[[ 25  -3 -11   9  12 -43  41  38  21   6  31  28 -29  -3 -11   3]
 [ 25  10  12   8  12   3 -25  -8  21 -35 -16  -5 -66  -3   3  46]]
Rows and columns are numbered from 0.
The entry at row 0, column 0 is 25
Find the entry directly above the largest entry.
Answer: 3
Find the entry at row 0, column 1.
Answer: -3
Find the entry just right of 8.
Answer: 12
The entry at row 1, column 1: 10
The entry at row 0, column 2 is -11
Find the entry directly below -29.
Answer: -66
Find the bottom-left entry.
Answer: 25
The entry just left of -43 is 12
The entry directly above the smallest entry -> -29

[[5477 6127 5812 5349 5162 5859 5128 5631 5549 4805 5964 5845 6161 5767
  5790]
 [6307 6239 7015 6665 4200 6574 5061 4492 5317 6634 6416 6718 6264 4659
  5390]
 [8567 5444 9370 4127 2083 6918 7039 6209 3919 2841 4709 2561 5705 7664
  5746]
 [6104 5495 5009 5907 5321 4691 6351 6005 4682 5303 5876 5946 5344 6248
  5723]
 [5982 5836 6990 5377 4539 6695 5425 6102 5250 4683 5630 4649 5598 5850
  5809]
 [5882 6076 6676 6408 4202 6246 4953 4870 5410 5637 6341 6638 6363 5216
  5460]
 [7311 5572 5094 3949 5471 5825 6678 6337 6090 5555 5873 4748 4812 4904
  5428]
 [5861 6053 5743 5510 5107 6119 5363 5355 5385 5369 5943 6010 6125 5532
  5735]
 [5124 6210 5375 5333 5093 5981 4465 5579 5383 4851 5378 4864 5360 6047
  5683]
 [6403 5406 5123 6206 5254 4841 6451 6501 4348 5220 6133 6087 5024 6806
  6026]
 [6221 6133 5731 5487 5497 6353 5879 5845 5124 6071 5804 5577 6039 5426
  5733]
 [5122 6329 5345 5349 4915 6144 4491 5564 5425 4749 5300 4831 5436 5956
  5887]
 [3185 5572 4568 3888 6015 7117 4481 7359 3887 5841 4901 6569 3130 4630
  5378]]
The entry just right of 5861 -> 6053
The entry just right of 2561?
Answer: 5705
The entry just right of 5981 -> 4465
The entry just right of the centre entry?
Answer: 6090
The entry at the centre -> 6337
The entry just left of 3130?
Answer: 6569
The median of all entries: 5579
The entry just right of 6076: 6676
The entry just left of 4568: 5572
The entry just right of 5882?
Answer: 6076
The entry just left of the centre entry: 6678
The entry just right of 5317: 6634

[[ 46 -43  33 -43  42  34  23  -1  44  27 -41 -35  41 -31 -32  34]
 [-66  74 -57  72 -66 -64 -64  55 -68 -61  71  65 -66  64  63 -58]
 [ -2   7 -15   7  -6 -17 -26  33  -4 -21  10  13  -8  14  12 -15]
 [-10   5   4   6  -8   4   7 -15 -10   6   3   0  -7  -2  -7   4]
 [-11   4 -21   4 -16 -35 -34  37 -13 -25   5   9 -14  15  21 -21]
 [-25  30 -31  31 -28 -32 -38  47 -26 -35  34  35 -30  35  30 -31]
 [ 33 -44  32 -44  34  33  35 -39  35  34 -46 -48  35 -47 -36  32]
 [ 46 -40  25 -40  45  46  34  -3  46  25 -35 -25  41 -25 -28  27]
 [-69  70 -49  70 -68 -55 -49  37 -70 -48  67  63 -65  62  56 -50]]
Indices start at 0.
The entry at row 0, column 1 is -43
The entry in row 2 and column 1? 7
The top entry of the column that holds the smallest entry? 44
The entry in row 0 and column 0: 46
The entry in row 0 and column 2: 33
The entry in the bottom-left corner is -69
The bottom-right entry -> -50
The entry in the top-right corner -> 34
The entry at row 1, column 0: -66
The entry at row 2, column 0? -2
The entry in row 1 and column 2 -> -57
The entry just left of -57 is 74
The entry directly below -39? -3
The smallest entry is -70
The entry just right of -70? -48
The entry directly above -70 -> 46
The entry directly below 12? -7
The entry just left of the smallest entry? 37
